array([[172, 163, 121, 131,  77,  66, 178,  86, 135, 178, 142, 114, 155,
         87, 134, 142],
       [188, 198, 145, 149, 118, 126,  72, 109, 135, 126, 125, 123, 137,
         87, 188, 147],
       [108,  76, 107, 131, 131, 126, 155, 109, 149, 121, 134, 128, 146,
        175,  80, 133],
       [132, 111, 145, 138,  57, 173, 132, 148, 156, 136,  66, 168, 110,
        186, 142, 104],
       [ 76,  76, 154, 131, 131, 120, 155, 101, 170, 117, 167, 105, 124,
        142,  80, 166],
       [100, 137, 187, 124, 125, 160, 102, 132,  63, 155,  66, 123, 101,
         65, 104, 152],
       [172, 102, 154, 113, 165, 140, 148, 195, 149, 117, 108, 128,  92,
        219, 119, 166],
       [148, 137, 131,  91, 145, 106, 185, 179, 185, 164, 176, 163, 110,
         87, 173, 104]]) ⇒ 147

array([[123, 147, 101,  94, 208,  88, 186, 129, 154],
       [162, 114, 173,  88, 196,  89, 187, 108, 142],
       [154,  79, 162,  90, 113, 113, 117, 161, 152],
       [149, 110, 140,  84,  97, 109,  86, 147, 132],
       [129,  66, 124,  74, 211,  99, 184, 127, 159]]) ⇒ 142

array([[126,  98,  68,  99, 155, 148, 123, 195],
       [160, 166, 132, 157,  96, 175,  45, 106],
       [122, 121, 126, 151, 100, 199, 100,  80],
       [129, 169, 128, 147, 140, 170,  57, 146],
       [157, 160,  78,  99, 161, 142,  97, 197],
       [130, 130,  93, 147,  83, 167,  88, 118],
       [133, 112,  94, 121, 119, 175, 133, 192],
       [149, 125, 104, 123,  90, 181,  87, 125],
       [144, 111,  90, 117, 119, 136, 118, 177],
       [125, 129,  76, 128,  94, 194, 110, 125],
       [139, 198, 137, 137, 142, 181, 108, 179],
       [128, 182,  91, 145, 131, 139, 108, 186]]) ⇒ 106

array([[135,  37, 151,  65, 135, 174,  66, 120, 203, 217,  79, 172, 157,
         62, 124, 166],
       [117, 133,  60,  48, 211, 200, 103, 182, 167, 164,  89, 134,  75,
        126, 182, 110],
       [108, 213, 221, 131,  45, 204,  60,  77,  50, 194, 223,  60, 101,
        149, 193, 155],
       [196, 112, 182, 206, 204, 143, 180,  56, 116, 140, 175, 158, 157,
        198,  45, 134],
       [187, 181,  82,  99, 138, 158, 217,  54, 159, 128, 119, 177,  71,
        127, 117, 128],
       [169, 102,  80,  55, 204, 150, 141,  61,  43, 146, 206,  86, 103,
        108, 178, 145],
       [142,  51,  56, 217,  93, 135, 187, 118, 160,  60, 151,  43, 179,
        108,  91,  82],
       [206,  73, 150, 204, 191,  82,  53, 196, 198, 164, 165, 110, 128,
         40, 156,  70],
       [ 95,  48, 107, 166,  88, 161, 119,  61, 109, 144, 131, 167, 112,
        170, 167, 105],
       [ 64,  56,  70,  36, 219,  51, 138, 181,  92, 103,  94, 199, 114,
        223, 209,  72],
       [ 78,  35, 179,  64, 141, 199, 216, 104, 112,  92,  48,  58, 216,
        180, 192,  63]]) ⇒ 110

array([[130, 145, 125, 132, 128, 121, 116, 134, 123, 124, 105],
       [129, 131, 129, 127, 129, 132, 127, 131, 133, 129, 127],
       [104, 109, 115, 141,  86, 149, 122, 124, 104, 101,  98],
       [140, 199, 102, 136, 156, 115, 121, 143, 132, 151, 172],
       [167, 126, 179, 120, 134, 106, 120, 122, 143, 135, 125],
       [127, 127, 127, 126, 125, 125, 129, 129, 129, 128, 131],
       [131, 122,  94, 127, 132, 144, 117, 128, 148, 105, 121],
       [113, 100, 142, 112, 158, 146, 162, 121, 149, 130, 146],
       [148, 135, 154, 127, 127, 118, 116, 126, 138, 129, 124],
       [136, 127, 124, 115, 129, 132, 131, 130, 119, 127, 127]]) ⇒ 127

array([[157, 138, 138, 140, 108, 171, 201, 139, 113, 180, 145, 110, 124],
       [160, 143, 141, 149, 111, 111, 141, 109, 108, 143, 125, 116, 173],
       [110, 144, 172, 167, 114, 164, 191, 106, 156, 189, 117, 151, 133],
       [120, 149, 188, 150, 119,  90, 137, 147, 154,  95, 104,  75, 132],
       [133, 170, 161, 161,  86, 166, 126, 110, 154, 152, 120, 125, 146],
       [122,  82, 144, 129, 109, 118, 169, 136, 144, 137, 131,  77, 182],
       [ 90, 120, 103, 117, 168, 103, 154, 116, 125, 172, 119,  74, 114],
       [108, 157, 172, 174, 158,  84, 175, 151, 114, 120,  74, 143, 117],
       [107, 176, 149, 155, 119, 177, 112, 141, 169, 143, 133,  99,  95],
       [121, 158, 133, 123, 134, 154, 165, 143, 160, 139, 137,  64, 112]]) ⇒ 173
---
[[105 123 128 163 129 127]
 [119  99  99 117 136 146]
 [188 217 208 111  64  75]] | 217

[ 94 152 211 131 193 133 125] | 152

[ 75 108 165 196 220 128] | 108

[[106 115 110 125 102 127 107]
 [147 134 204 130 132 132 151]
 [191  71  78 129 204 124  64]] | 71

[119 151 131 158  58 159] | 151

[[215  99  52 110 117 144]
 [198  71  83 139 108 131]
 [ 89 145 129 119 110 119]] | 145

[[111 148 112  81 140 193]
 [ 84 152 181  54  65 171]
 [176 103 132 165 140  76]] | 103
---
177,179,43,152,166,202 | 177
55,114,104,32,114,116,100 | 55
34,154,60,104,37 | 34
131,199,149,146,144,168 | 131
149,202,110,130,183 | 149
33,108,136,180 | 33
139,140,211,183 | 139
---
66,124,142,70,202,97,127
60,93,155,53,198,110,105
-> 202

186,111,114,119,154,116,146
98,133,165,118,155,139,165
56,147,127,132,135,177,119
-> 155

104,171,162,127,151,194,124
130,141,139,134,206,152,135
-> 151

141,94,129,140
141,219,118,131
110,116,79,123
-> 219

86,115,173,189,207,64
156,179,176,119,182,59
-> 189

162,105,55,134,133,113
87,165,190,121,144,165
-> 134

100,186,185,149,54
53,180,127,80,167
102,175,154,163,81
-> 127

123,141,152,215
134,147,128,129
125,144,150,153
-> 147

114,41,125,121,121
142,84,106,123,143
118,85,100,100,130
-> 106
---
172,210,189,166,164,168,118 ans = 210

213,189,141,198,158
166,178,78,118,147
ans = 189

126,209,73,129,117,120,219 ans = 209

180,35,134,168,194,86,121 ans = 35

173,152,167,55,216,144,112 ans = 152

133,155,201,80,150,145
118,182,166,126,152,166
155,93,73,120,129,70
ans = 155
---
[[153 178 162 124 135 122 146 187]
 [155  80 160 160 113 157  98 179]
 [ 99  54 143 172 135 145 113 154]
 [214 121 110 113 191 126 135 169]
 [109 116 110 136 212  42 141 104]] ⇒ 109

[[ 71  93 178 115  89 112 120 137  92 162  94]
 [ 72  93 178 115  89 112 121 137  91 161  94]
 [ 63 155 121 165 154  77 172  85 154 100  73]
 [ 78  89 179 107  85 122 111 146  87 165 102]
 [ 50 161 116 170 161  68 176  80 162  95  61]
 [ 77  88 181 108  84 121 111 146  86 167 101]
 [ 71  93 178 114  89 112 121 137  91 161  93]
 [ 56 157 125 170 155  70 176  80 156  98  65]
 [ 65  93 179 114  88 110 120 138  91 161  89]
 [ 60 154 120 165 154  76 171  85 155 100  70]] ⇒ 60

[[ 95 153 151  71 128  80  64 134]
 [153 123  59  96  51 191 106 135]
 [130 128 133 127 128 127 132 129]
 [130 128 128 129 124 129 126 130]
 [130 124 128 129 132 128 124 130]
 [127 128 126 127 132 129 130 124]
 [143 104  98 141  62  73 186  56]
 [127 128 129 126 131 127 128 130]
 [130 128 127 129 123 128 131 124]
 [127 127 126 128 129 126 130 131]
 [127 132 129 127 127 124 132 126]
 [132 126  82 141 184 177 168  67]] ⇒ 132

[[ 81 191 169 191  87 190 170  82 173  87  84]
 [161 102 206 103  50 103 209 160 215  49 159]
 [ 90 180 201 179  51 179 203  91 209  51  92]
 [ 96 180  97 180 169 179  96  96  94 170  98]
 [105 164 192 163  63 163 194 106 198  63 107]
 [ 74 199 179 198  75 198 180  75 184  75  77]
 [113 155 192 155  62 154 194 114 199  62 114]
 [166 106  60 107 215 107  58 165  53 216 164]
 [167  99 144 100 121 100 145 167 146 121 166]
 [128 141 152 141 110 141 152 128 154 110 128]
 [174  94 103  95 168  95 102 174 100 168 172]] ⇒ 174

[[194  52 198 196 202  53]
 [ 48  47  47  49 201  46]
 [193 206 198 196  58 209]
 [ 55 222  51  53  39 222]
 [192 202 195 193  62 203]
 [195  51 199 196 202  51]
 [192 203 195 193  60 206]
 [196 209 198 199  55 212]
 [199  48 204 201 207  50]
 [ 56  53  51  54 198  50]] ⇒ 56

[[ 74  92 129 146  83 134 130 111 139 139 112  62 168]
 [ 95 187 147 120 149 114 130 153 163 125 138 138 152]
 [174 148 124 135  79 140 157 138 131 123 200 105 112]
 [ 79 141 131 134  52 126 121 126 113 179  61 129 146]
 [117 122 114 107 162 129  93 149 130 191 157 117  98]] ⇒ 117
